Each row below holds a small network's activations on one input, seen along a few directions.
Each table varies a few parts of the input and shows all the possible inputs, shuffled.
Descriptions start from the smaller parts, as in this example, which fits no table here: values(3) and (point or ring(9) or (ring(5) and line(6))).
Shared parts are said once, and a part with two or three values counts as separate values.
In the rows, zero is written as 128.

Other details of the inputs vary at random and push rows far along three fixed directions, the same in every table; ignore that.

A family of inputs:
row 1: [147 161 171 162  91 155 217 179 142 201 144 129 154 237]
row 2: [173 136 181 136 107  83 168  97 131 102 114 139 142  45]
row 3: [ 84 132 118  65 137 102  41  92 128  59 112 124  66  68]
row 4: [ 80 172 116 107 149 162 106 123 109 116 117 132 111 172]
row 5: [160 173 148 169  92 177 223 180 113 202 148 140 159 226]
row 6: [104  96 121 106 130 155  97 117 149 135  94 142 129  97]
row 7: [ 87 157 131  92 111 161  99 121 128 127 119 117  90 168]
row 8: [179 119 170 133 120  50 153 131 118  95 138 119 145  91]
row 9: [ 98 104  75 147 154 177  80 131 140 166 130 128 125 147]
row 10: [159  86 132 189 106 142 178 184 156 194 152 114 165 174]
row 11: [ 86 170 103  97 135 157 112 127 112 117 111 131 107 171]
row 12: [ 98 140  93  72 153 116  47  86 100  52 105 126  74  70]
row 13: [153 182 157 172 102 157 213 177 118 208 144 148 176 233]
row 14: [108 101 108 125 123 127  81 135 155 135 127 128 109 115]
row 15: [166  28 109 162 143 127 126 128 164 159 116 127 166  64]
row 16: [107 104  80 129 144 146 103 121 121 122 135 121 121 120]
row 17: [ 80 157 129  95 119 161 109 137 134 114 116 114  91 168]
row 18: [166  57  92 186 158 112 109 132 141 173 162 136 157  76]
row 19: [109 110  86 129 135 140  88 114 125 139 137 139 118 114]
row 20: [ 80 171 104  96 131 151 108 115 111 121 119 135 116 173]
row 21: [108 117  85 125 157 132  93 111 132 126 141 130 138 128]
row 22: [ 82 169 110 102 141 163 109 115 113 111 128 133 113 175]
row 23: [170 137 178 131 124  70 177  97 135  93 109 129 154  57]
row 24: [ 82 169 113 107 133 170 107 136 108 114 115 129 104 162]
row 25: [184 117 172 132 109  68 149 118 114 115 157 128 126  76]
row 26: [177 182 186 124 116  98 186 114  72  75 155 137 129 116]
row 27: [142 173 176 168  76 186 223 150 154 204 109 141 163 199]
row 28: [179 187 191 124 106  92 173 107  75  93 158 156 127 111]
row 29: [160  43  95 166 150  87 120 141 173 165 151 110 160  94]
row 30: [116 115  85 125 137 139  86 124 129 142 130 139 115 110]
row 31: [166  56  87 185 150 109 109 141 144 173 156 136 156  75]
row 32: [158  35  94 168 151  97 123 138 164 163 157 101 155  96]
row 33: [157 184 206 116 107  90 203 102 114  78 101 134 136  94]
row 34: [ 68 165 132 102 116 181 130 113 150 116  82 123 113 139]
row 35: [162  55  83 183 165 103 126 143 142 156 150 121 165  91]
row 36: [104  98 103 124 141 122  95 138 156 120 122 111 118 131]
row 37: [ 81 178 116 102 147 155 100 121 113 123 117 135 118 171]
row 38: [ 85 156 132 100 107 156  94 135 130 117 107 122  94 171]
row 39: [160  35  94 178 142 106 121 157 170 153 152 105 150  90]
row 40: [ 81 129 118  70 131 100  35 100 123  54 106 123  72  70]
row 41: [ 87  85  81 130 136 170  93 143 163 165 136 101 119 154]
row 42: [177 172 202 116  96  85 173 124 100  92 136 130 109 122]
row 43: [172  52  84 187 154 113 113 140 142 165 151 125 155  82]
row 44: [105 106  80 127 151 134 103 116 124 123 132 124 127 128]
row 45: [167 170 215  93 111  89 191 111  98  83 100 145 144 105]
row 46: [ 89 166 108 103 120 169 104 114 105 122 119 136  99 166]
row 47: [203 176 188  89 135  10 156  86  57  16 135 136 120  31]
row 48: [ 78 163 128  91 121 139 101 136 142 118 108 123 106 177]
row 49: [ 76 146 138  83 130 174 124 123 135 116  78 136 119 157]
row 50: [156 161 174 169  74 164 204 181 142 203 141 137 147 232]
row 51: [178 108 182 120 124  96 174 117 112  84 112 132 145  60]
row 52: [164 170 201 116 104  73 177 135  96  77 129 123 124 131]
row 53: [ 91 103  73 146 160 179  91 140 139 158 133 121 129 148]
row 54: [ 91 170 114 105 128 174 100 111 111 118 128 138 103 168]
row 55: [159  40  94 163 149  89 118 134 167 169 157 104 162  94]
Each input here is: line(5) and (values(2) or line(4) or ring(5)).
The inputs of row 36 and row 50 match in every part but the line(5) part. If row 52 is changed in the same way as row 36 into row 50, which row does it become?
Answer: row 38
Which other rows does row 49 become when the values(2) part takes its other values? List them by row number.
Answer: row 33
Which other rows does row 48 become when the line(4) part takes its other values? List them by row number.
Answer: row 8, row 29, row 55
Which other rows does row 37 become when the ring(5) part takes its other values? List them by row number.
Answer: row 13, row 20, row 21, row 47
